Small tables with named rows and columns. After each table, cells are looked up by row and column.

fasab:
,nov,gos,zami,lumafi,rigopav,loda,surano
zakob,3.49,3.43,6.42,6.19,6.68,5.49,6.50
tep,1.89,4.04,7.61,7.14,7.18,4.00,8.54
buz,6.66,5.96,5.86,7.03,5.33,6.98,5.56
pufu,4.80,4.76,5.44,6.45,5.80,7.97,5.59
pofos,1.48,3.91,7.96,6.85,7.27,3.62,9.26
sozuson,3.64,4.15,5.49,6.34,6.13,7.95,5.89
lufo,3.73,4.73,6.67,7.52,6.43,5.36,6.88
kuren,4.45,4.66,5.38,6.40,5.89,8.11,5.64
nek,5.94,5.77,5.96,7.02,5.47,6.72,5.77
ses,2.05,4.15,7.35,7.39,7.09,4.21,8.10
geluzud,5.17,5.53,6.08,7.13,5.66,6.32,6.13
fise,6.62,5.83,5.82,7.03,5.29,7.08,5.54
febule,6.62,6.25,6.02,6.88,5.72,6.86,5.93
bapiv,1.60,3.91,7.89,6.95,7.19,3.73,9.08

What is the gos of lufo in fasab? 4.73
What is the loda of pufu in fasab? 7.97
What is the gos of buz in fasab? 5.96
What is the nov of geluzud in fasab? 5.17
What is the rigopav of lufo in fasab? 6.43
What is the surano of geluzud in fasab? 6.13
What is the lumafi of geluzud in fasab? 7.13
What is the rigopav of ses in fasab? 7.09
What is the rigopav of tep in fasab? 7.18
What is the loda of pofos in fasab? 3.62
What is the lumafi of ses in fasab? 7.39
What is the lumafi of pofos in fasab? 6.85
What is the zami of geluzud in fasab? 6.08
What is the surano of fise in fasab? 5.54
What is the rigopav of bapiv in fasab? 7.19
What is the surano of buz in fasab? 5.56
What is the rigopav of nek in fasab? 5.47
What is the loda of ses in fasab? 4.21

zavo:
|  | kab | duvupe | gope | vibag | redisov | suk | riv | lebegak | bemum |
|---|---|---|---|---|---|---|---|---|---|
| kaze | 172 | 137 | 115 | 102 | 118 | 155 | 111 | 188 | 211 |
| gabosif | 74 | 144 | 76 | 125 | 121 | 157 | 160 | 112 | 109 |
| fuzi | 160 | 98 | 124 | 169 | 167 | 152 | 207 | 134 | 69 |
| mamames | 118 | 125 | 49 | 139 | 172 | 123 | 88 | 137 | 144 |
| nafef | 132 | 135 | 128 | 134 | 93 | 192 | 214 | 155 | 118 |
| figig | 91 | 125 | 97 | 146 | 125 | 157 | 198 | 108 | 85 |
| kef | 73 | 139 | 97 | 148 | 138 | 143 | 163 | 105 | 90 |
| setobar | 147 | 133 | 190 | 189 | 180 | 120 | 162 | 106 | 80 |
| meza | 156 | 125 | 101 | 167 | 215 | 106 | 71 | 134 | 136 |
| fuz | 87 | 176 | 187 | 158 | 141 | 101 | 127 | 92 | 101 |
| latobag | 177 | 102 | 53 | 143 | 174 | 152 | 131 | 164 | 143 |
| foganam | 77 | 173 | 182 | 135 | 141 | 95 | 112 | 85 | 125 |

What is the redisov of fuzi in zavo? 167
What is the vibag of mamames in zavo? 139
What is the duvupe of setobar in zavo? 133
What is the vibag of nafef in zavo? 134
What is the gope of meza in zavo? 101
What is the riv of latobag in zavo? 131
What is the lebegak of setobar in zavo? 106
What is the vibag of fuzi in zavo? 169
What is the duvupe of kef in zavo? 139
What is the kab of fuz in zavo? 87
What is the redisov of gabosif in zavo? 121

Table nuko
        vubetum  ribi  fireve  tugo  salel  gopiror  vogu  bes
rozoni      131    79     115   135    161      181   156  126
mizal       119   138     116   146    141      108   141  131
riru        104    77     155    55     17      116    85  110
medoz        56    69     132    78    100       93    59   17
lak         149   130      85   104     44       49   133  116
metabi      147   120     137   195    102      105    66  143
kas         122    88     117    76     63       59   145  123

What is the fireve of kas in nuko? 117
What is the ribi of medoz in nuko? 69
What is the tugo of kas in nuko? 76
What is the fireve of riru in nuko? 155
What is the vogu of riru in nuko? 85
What is the ribi of rozoni in nuko? 79
What is the tugo of riru in nuko? 55
What is the bes of medoz in nuko? 17
What is the tugo of rozoni in nuko? 135
What is the vogu of medoz in nuko? 59
What is the gopiror of mizal in nuko? 108
What is the salel of riru in nuko? 17
What is the vubetum of medoz in nuko? 56
What is the gopiror of riru in nuko? 116
What is the bes of rozoni in nuko? 126
What is the salel of medoz in nuko? 100
What is the fireve of mizal in nuko? 116
What is the ribi of lak in nuko? 130
What is the bes of riru in nuko? 110

nirig:
         numus  ledosap  mulobe  fopasub  pade  mig  pozibe  kat  kibifa
zukilir    102      158     134       91   160   87     128   72     195
zapupi     168      147     156      138   102   87     135  139     162
lav         85      104      91       91   172  173     158   49     195
robufi     168      179     145      138   125  102     165  162     129
kis        151      136     156      149   125  130     135  139     162
kivume     118      136     167      114   125  102     113  117     179
vif        184      169     156      161   113  130     128  185      96

zukilir, fopasub -> 91
kivume, ledosap -> 136
lav, kibifa -> 195
kis, kat -> 139
zukilir, mulobe -> 134
kivume, pade -> 125
vif, kibifa -> 96
vif, fopasub -> 161
kis, ledosap -> 136
Which row has the largest pozibe? robufi

sur.tsv
	lemalom	zad	kov	lek	pidovo	fen	mogemum	maruven
kugof	129	138	161	134	139	117	124	147
fedano	213	190	71	127	97	185	178	153
zisa	105	124	120	154	140	198	198	182
kef	84	121	122	139	129	115	113	111
bupitan	153	137	119	223	211	116	118	130
dabu	148	150	108	119	102	188	188	178
dobi	111	133	111	132	119	126	126	127
mafu	175	163	115	125	111	197	200	182
mudeg	230	201	67	90	63	228	231	194
tomapi	191	162	161	153	159	124	138	155
mivu	114	138	171	81	93	136	141	138
zezed	61	93	187	217	232	96	85	107

bupitan, fen: 116
mafu, pidovo: 111
mivu, maruven: 138
zezed, kov: 187
dobi, mogemum: 126
dobi, pidovo: 119
kef, lek: 139
tomapi, mogemum: 138
mudeg, maruven: 194
dobi, lek: 132
tomapi, lemalom: 191
dobi, kov: 111
fedano, maruven: 153
zisa, fen: 198
tomapi, lek: 153
Which row has the largest fen? mudeg

sunebob =
	til	gelut	nor	rem	megusa	nef	les	luv	situvo
gar	-78	-53	-4	-25	-20	-14	57	-3	-53
fuvomam	2	-66	-31	57	-32	-37	-19	-30	24
rinafak	-27	-47	-32	-17	0	5	-13	-8	-10
nikul	-15	-19	4	-16	-36	16	-29	-16	-19
pipebu	18	19	10	75	58	29	3	-4	-79
vafosi	0	6	-4	-25	-43	-8	-21	15	-23
lerorin	14	-9	-7	-36	-40	-6	-24	-33	-35
sizu	22	-23	-18	-33	-38	-31	-29	4	-36
nozogig	-71	44	-36	-47	66	-52	-28	-26	19
tun	-3	-17	8	-14	-32	-24	-35	-16	-24

nor of nikul: 4
til of vafosi: 0
nef of gar: -14
nef of nikul: 16
luv of tun: -16
les of rinafak: -13
gelut of gar: -53
les of lerorin: -24
luv of pipebu: -4
til of gar: -78
Which row has the largest nor? pipebu

nimu =
|  | viso | ser | sati |
|---|---|---|---|
| sakiz | -1.854 | 74.237 | -0.724 |
| penudib | 42.179 | 60.917 | 22.785 |
| nutid | 27.083 | 78.590 | 96.768 |
| sude | 2.601 | 29.703 | 25.913 |
| gefi | 45.181 | 3.131 | -36.635 |
| bal | 37.902 | 80.559 | 42.275 |
| midet | -9.018 | 24.405 | -17.309 |
| bub | -27.777 | 11.142 | -10.927 |
| zita | 1.207 | 62.000 | 89.165 |
| sibid | -16.496 | 83.481 | 57.720 |
| vubeku | 24.693 | 43.374 | -3.771 |
| doto | 49.070 | 31.235 | 15.855 |
| tuz | 3.278 | 13.416 | -52.254 |

ser of gefi: 3.131
sati of penudib: 22.785
sati of midet: -17.309
viso of sibid: -16.496
ser of tuz: 13.416
viso of midet: -9.018
ser of sude: 29.703
ser of nutid: 78.590
viso of bub: -27.777
viso of penudib: 42.179
viso of zita: 1.207
viso of tuz: 3.278
Row with the largest sati: nutid

